These are the activations of a small neural network, seen along a few directions. Each row is one input.
Each table varies a few parts of the input and shows all the possible inputs, shuffled.
Descriptions start from the smaller parts, as in this example, which fits no table here: ring(5) and (point or ring(9) or (values(3) and line(4))).
Shared parts are said once, and a part with two or three values counts as separate values.

Other details of the inputs shift rows strongly along two fixed directions, in all tables alike. That doesn't count.

A family of inputs:
x1: [  5   3   4  -9  15  12   5   7  -4  12 -12  -5  12]
x2: [  0   3   2   0  21  15   2   2  -2  12 -10   2  -7]
x3: [  2 -18   9   1   5  -1 -10   0   0   8   7 -14  -1]
x4: [-34  -3 -59 -46 -36   1   8  -4  38   0  30 -15 -29]
x5: [-18  35 -17  17 -55 -36  31 -17  10 -37  22  31  -2]
x6: [  0   1  -3   4  21   7  -2   3   1  17 -12  -1   4]
x7: [ -4 -16   4  -1   3   3  -9  -1   0  10   9 -18  -5]
x8: [ 11  -4  12   5  -1   2 -22   9  -2  -3  -7 -10 -13]
x9: [  6 -22  13  -6  -1  -1 -13   0  -2   2   0  -4  -7]
x10: [ 8  3  6 -8 18 16  9  5 -3  9 -9  0 -2]
x11: [  3 -18  12  -6   2  -3 -18   2   1   6   6  -6   2]
x12: [-14  34 -22   3 -26 -12  48 -20  15 -19  22  36  18]
x13: [  6   0  -4  -4  13   8  -1   3  -6  18 -14  -2  12]
x14: [  3  20  26  45   5  -8  31 -22 -15 -10   0  35  24]
x15: [ 16   2  45  62 -24 -25  24 -20 -24 -32   2  38  22]
x16: [  4  -7  -4  -4  15   1 -16   4 -17 -18  -6  -8  -6]
x17: [  1  -2  -2   3  19   9   2   2   0  13 -18  -1  -3]
x18: [  6  -3  -3  -4  11  10   3   2  -7  15 -20  -2   5]
x19: [  2  -3  -3  -3  18   0 -20   5 -13 -14   0 -10   5]
x20: [  4 -10  11   2  -1   0 -20  12   0   2   3  -6   1]
x21: [  4   9  10   1  -1  -8 -23  13  -5   1   0 -15  -8]
x22: [  6   0   5 -10  12  14   8   6  -5   8 -17  -4   5]
x23: [  9   1  12   4   1   0 -27   9   1   0  -1 -12  -3]
x24: [-26  -6 -54 -43 -33  -4   7  -2  38  -2  27 -10 -25]
Description of these inputs: values(2) and (point or ring(5) or line(6)).
- Changing only the values(2) part turns x2 into x14. The same change can be made to x15. Which row results? => x20
- A walk changes only the ring(5) part. It starts at x18 and steps to x17. List the rest of the walk in order. => x2, x10, x22
- Change only the ring(5) part in x14. List by row number the other rows that result. => x1, x6, x12, x13
- Change only the values(2) part in x16. List by row number the other rows that result. => x19
